A small network was shown many inputs. Here are its activations along a few directions, one row for each input.
Each table varies a few parts of the input and shows all the possible inputs, shuffled.
Descriptions start from the smaller parts, as in this example, which fits no table here: one of 2 separate values, together with either a single point or one of 9 places around a ring or (one of 6 places along a line, together with one of 8 places around a ring).
Shared parts are said once, and a part with two or three values counts as separate values.

Other details of the inputs shift rows strongly along two fixed directions, in all tables alike. That doesn't count.

Rows:
row 1: [ 16  19 -44   4  20   4  31  -7  12 -31  13  -7   5 -26 -19  20]
row 2: [ -2  -2  15 -11  -5  -2  -4   7  -1  12  -4   4   0   4  13   3]
row 3: [-12   9  17   2   0   0  -1   6  -6  20   4 -11   0   2  15   7]
row 4: [ 23  10 -49   6   5  -3  23   0  13 -42  15   5  -8 -17 -23   2]
row 5: [ 25  15 -49   7   7  -2  22   3  10 -39  15   5  -5 -16 -22   4]
row 6: [ -7  -8  17  -6   0  -2 -10  -1  -1  15   0   4  -3   7   9  -8]
row 7: [-11  11  15   5  -2   1  -4  10  -5  19  -1 -12   1  -1  17  11]
row 8: [ -3  -6  16  -6  -3   0 -11   6  -2  14   1   3  -4   7   8  -8]
row 9: [ -4   8  16  -3  -5   3  -5   3   1  18 -11 -10   7   0  18  14]
row 10: [-10 -29 -19  37  30  15  -4 -41 -18 -25   3   3  14  -1 -56 -40]
row 11: [ -8  -6  21 -11 -14  -2 -11   6   0  10 -10   3  -4  11  14   2]
row 12: [ -1   1  16  -4 -18  -7  -1   5  -2   8  -5   3  -9  11  15   5]
row 13: [ -4   8  14  -2  -3   3  -9   3   2  20  -8 -12   6   1  16   8]
row 14: [ 18  25 -50  11  19   5  23   2  14 -33  11 -10   4 -32 -18  18]
row 15: [-17 -69  11  61  51   8 -22 -88 -38   3   1  14  18  21 -76 -77]
row 16: [ -2  -2  18  -5 -21  -5  -2  10  -3   9  -5   4  -8  12  15   1]
row 17: [-13 -14  25  -5  -6  -1 -14  -4  -6  16 -10   4   3  15   8  -7]
row 18: [ 22  10 -46  -1  14   2  22   1  13 -41  14   7  -3 -25 -24  10]
row 19: [ -2  -5  17   1 -10  -6  -4   1  -9  14  -7   4   2  13   9  -4]
row 20: [ -8 -11  19  -4  -5   1 -17   3  -6  15  -5   3   0  14   3 -13]
row 21: [ -3  -2  14 -10  -7  -3  -6   7   3  10   0   3  -8   3  13   0]
row 22: [ -6  -6  15  -7  -6  -1 -12   6  -4  15  -8   2   3  12   9  -7]
row 23: [ -5   8  18  -8  -4   3  -1   2   2  18  -6 -11   7   2  18  13]
row 24: [ 20  10 -46  -1  16   0  24  -5  15 -41  14   7  -2 -25 -21  12]
row 25: [ -1   5  14 -17 -14  -4  -1  14   6   7  -2   3  -9   0  21  13]
row 26: [ -8  10  15  -6  -2   0   0   5   0  21   1 -11   2   1  16   8]
row 27: [-13 -15  22  -2  -2   0 -17  -6  -6  18  -7   3   1  16   4 -15]
row 28: [ -6  10  15   2  -2   2  -3   6  -2  16  -7 -10   5  -4  15  13]
row 29: [ -8  -6  22 -14 -19  -1 -11  13  -1  12 -11   3  -4  11  17   2]
row 30: [ 19  10 -50  -2  11   0  17  -1  17 -42  10   3  -4 -20 -23   7]
row 31: [ -5  -6  17   4  -9  -6  -7  -3  -7  16  -2   3  -4  16   9 -11]
row 32: [ 20   9 -48   0  10   3  18   2  12 -43   7   6   1 -19 -27  10]
row 33: [ -2  -1  17 -16 -16  -2  -4  15   4   9  -3   4  -8   2  19   7]
row 34: [ 20  10 -50  -3  12   0  20   1  13 -42   4   5   4 -21 -23  12]
row 35: [-11  10  18   3  -4   1  -2   9  -6  17  -4 -11   3  -2  18  17]
row 36: [ 0 -1 12  1 -8 -6 -5  4 -7 14 -3  3 -1 13  9 -8]
row 37: [ -4  12  14  -9  -4   2  -2   7   5  19  -3 -13   5   2  19  11]
row 38: [-19  -6  22   2 -12   6 -16   7 -11  12  -5  -6   4  13   9 -13]
row 39: [ -3  -7  16 -11  -8  -1  -9   9   1  10   0   3  -6   4  11  -5]
row 40: [-2 -2 12 -9 -3 -2 -7  7 -1 12 -1  3  0  4 10 -3]
row 41: [ 24  16 -50   5   5  -5  25  -1  15 -41  14   4 -10 -18 -18   9]
row 42: [-11   9  18   1  -3   1   3   6  -6  18   1 -10   1   1  17  15]
row 43: [-13 -66   9  60  48   9 -22 -80 -38   1   2  14  18  19 -78 -76]
row 44: [ 16  35 -22 -37 -32  -7  15  50  28 -19   0  -2 -15 -11  34  40]
Description of these inputs: one of 2 separate values, together with either a single point or one of 6 places around a ring or (one of 3 separate values, together with one of 5 places around a ring).
Changing only the choice among 2 separate values turns row 2 into row 40. The same change can be made to row 42. Which row results? -> row 3
Changing only the choice among 2 separate values turns row 7 into row 35. The same change can be made to row 39. Which row results? -> row 33
Change only the choice among 2 separate values in row 11. List by row number the other rows that result. -> row 30

Rows:
row 45: [-10   0  14  10  -6   2  -6  -5  -7  12  -8  -9   5   9   4   0]
row 46: [ 11 -28 -61  50  55  10  18 -57 -10 -57  22   8   8 -22 -86 -40]
row 47: [  3 -19  11 -14 -15  -5 -12   3   0   1  -4  18  -7  16   0 -17]
row 48: [-10  -7  12  -4  -2   4 -13   3  -5   8  -9   0   6   7   3  -6]
row 49: [-7  2 15  8  2 -1 -2 -6 -6 20  4 -7  1  6  8 -5]
row 50: [-5  1 15 10  1  1 -6 -2 -9 19 -3 -6  5  4  6 -2]
row 51: [ -5  -2  19   7   3  -3   2 -10  -8  19   0  -3   3   4   8   3]
row 52: [ 19  53 -16 -43 -30  -6  18  61  31  -7  -2  -9 -11 -20  51  58]
row 53: [-10  -1  12   9  -7   1  -6   2 -11  11  -6  -4   4  11   3  -4]
row 54: [  3 -17   8   2 -16 -12  -7  -4  -6   1  -1  19 -12  20  -2 -20]
row 55: [-10 -13  17  -8  -2   4 -12   3  -3   6  -2   5  -2   4   3  -7]
row 56: [ 35  44 -82 -16   4   3  42  24  37 -67  10  -7  -3 -43 -10  45]
row 57: [-6 -8 19 -6  7  0 -5 -9 -2 17 -3  0  3  2  6  2]
row 58: [ -8  -5  15  -5   6   2 -10  -4   1  17   1  -5   1   3   7  -6]
Changing only one part turns row 49 into row 58. The same change can be made to row 50. Which row results? -> row 52
What is each input in this table made of? -> one of 2 separate values, together with either a single point or one of 6 places along a line

Rows:
row 59: [ 20  -3 -34   8  20  -4  16 -28  -1 -24  -3   8  14 -10 -36  -4]
row 60: [-27 -13  30  19  -6   4 -27  -8 -15  26 -10 -15   7  17  -1 -17]
row 61: [-19 -13  30 -13   6  11 -16  -4  -3  26 -12  -1  11   2  16   2]
row 62: [ 12  17 -35  -7   5   5  31   8  11 -28  23   4  -3 -28  -6  33]
row 63: [-11  -5  26   0   2   3 -21  10 -13  24 -11  -5  14  14  11  -4]
row 64: [ 13  33 -42  -9   3   1  13  20  22 -27   0 -12   0 -18  -7  24]
row 65: [ -3  -7  -2   7  14   7  10 -17  -2 -12  16  -3  -2  -7 -14  -1]
row 66: [ -8  17   7 -10 -10   6  -1  25   0   9 -10 -11  12  -4  22   9]
row 67: [ 12  29 -19 -15 -17   0  11  35  19  -7  10  -9 -12  -5  21  15]
row 68: [ -2  28 -13  -2 -16   4   6  37   7  -9 -10 -14  -6 -10  18  32]
row 69: [ -7  17  12  -1 -15   0   7  22 -15   9   2 -10  -5   2  18  12]
row 70: [ 10  -7  34   0 -12  -8 -10  -4  -6  28  -8   7  -3  18   8 -14]
row 71: [  6   6  16 -26 -11  -1   1  12  12  15   7  -2 -11  -3  20  -1]
row 72: [ 20  24 -47 -13  -3  -8  23   0  21 -30   1  -3   0  -9  -5  25]
row 73: [ 21  26 -10  -6 -18 -18  16  18  12  -8   5  13 -13  -8  16  28]
row 74: [ 21  20 -41 -24  15   3  16   6  25 -32  11  -5  -2 -23  -4  29]
row 75: [-12 -15  27 -16   6   4 -16  -3  -1  29  -6   5   8   6  10   8]
row 76: [-24 -15  29  15   2  -2 -27  -8 -18  33   0  -3  -3  22   7 -29]
row 77: [  1  30 -12 -10  -7  10   6  34  12  -9 -10 -11   5 -10  21  27]
row 78: [ 15  -9 -43 -24 -23  -2   2  21  15 -51   5  26 -15   0 -16  -3]
row 79: [ -1 -31  29 -25 -33  -4 -29  15 -14  -7 -15  27 -10  24   0 -29]
row 80: [ 14  12 -27  17   6  -7  33 -11   1 -30   7   7  -4  -9 -23   8]
row 81: [ -8 -51 -22  43  66   5  -3 -70 -16 -22  21  14   5 -10 -70 -59]
row 82: [  5 -46 -30  47  50   1   6 -74 -13 -25   8   7   8   8 -76 -68]
row 83: [  0  -1  20 -11  -9   3  -3  16   0  11  -3  -6   1  -8  23  21]
row 84: [  9  -2 -32  22   7  -1  15 -18   6 -27  -5  -4   0  -8 -25   1]
row 85: [-13 -27  43  -3   8   1 -21 -17  -8  43   3   9   4  13  -1 -28]
row 86: [ 12 -11 -27  10  35  -5  14 -22  -2 -22  23  15   0 -24 -31 -14]
row 87: [ 10   3 -15   8   1   4  -2 -18   5 -11  -6  -2   9  -5  -7   2]
row 88: [-12  -2  23   7   0  -5 -15  14 -18  28  -1   1  -6  11  17 -11]
row 89: [ -5  -6  26   7 -12 -14  -8  -3  -5  21  -1   9  -8  22  20  -9]
row 90: [  9  25  -9  -4 -21  -8  26  15  12 -18   8  -1 -12   2  22  28]
row 91: [ -1  -1  20   0  -7   0 -13  15  -8  27   2  -4   0  11  13 -15]
row 92: [  9  -1 -12  21   1  -2   0 -12  -1  -9  -7   2   3  -2 -13  10]
row 93: [ -7   4  14 -15 -14   1   0  13   7   7  -5 -12  -5  -9  19  16]
row 94: [-19  -5  29 -15   0  11 -17  -1   5  22 -10  -6   7   2  18  -2]
row 95: [-12  -9  25  -2  -7   1 -10  -7  -9  24 -22  -1  11  14  13  -4]
row 96: [-28 -10  33  19  -7   5 -15 -11 -22  26   3 -11   2  22   1 -19]
Changing only one part turns row 59 into row 72. The same change can be made to row 68. Which row results? -> row 60
What is each input in this table made of? -> one of 2 separate values, together with either a single point or (one of 3 separate values, together with one of 6 places around a ring)
Change only the choice among 3 separate values in row 64. List by row number the other rows that result. -> row 72, row 74
Change only the choice among 2 separate values in row 85. List by row number the other rows that result. -> row 71

Rows:
row 97: [-27 -51  45  44  27   4 -32 -52 -41  44   3   6  11  29 -31 -63]
row 98: [ 19  -9 -68  22  59  13  18 -37   9 -51  25   4  12 -39 -66 -20]
row 99: [ 11  10 -62  16  43  18  21 -21  11 -49   7 -14  20 -34 -45   4]
row 100: [-20 -11  58 -15  -2   0 -26   0  -4  51  -8  -7   0  19  33  -8]
row 101: [ 23  74 -47 -50 -27   4  35  76  44 -36   5 -19 -11 -45  49  84]
row 102: [ -2 -47  44 -47 -48 -13 -40  24   1  10 -22  46 -25  46  21 -33]
row 103: [-28 -44  44  32  31  14 -36 -56 -29  41 -17  -5  28  16 -30 -42]
row 104: [ -9   8  31  10 -19  -6  -7   4 -12  34 -13 -11   6  16  25  12]
row 105: [-18  -8  54   6 -14 -10 -15  -2 -15  48  -3  -5  -8  26  29 -13]
row 106: [ 20  -9 -64  22  61  10  27 -50   9 -50  18   1  16 -38 -65  -3]
row 107: [ -4  40  39 -28 -51 -17  11  46   5  38  -7  -7 -13   8  74  52]
row 108: [ 25  79 -49 -34 -39  -7  45  79  35 -35  10 -20 -19 -33  51  83]
row 109: [ -2 -38  48 -25 -62 -22 -29  26 -11  11 -14  42 -31  57  23 -41]
row 110: [ 13   4 -74  48  42  10  28 -38  -2 -56  15 -10  15 -27 -66 -12]
Changing only one part turns row 99 into row 110. The same change can be made to row 106. Which row results? -> row 107
What is each input in this table made of? -> one of 2 separate values, together with either a single point or one of 6 places around a ring
Change only the choice among 2 separate values in row 109. List by row number the other rows that result. -> row 102
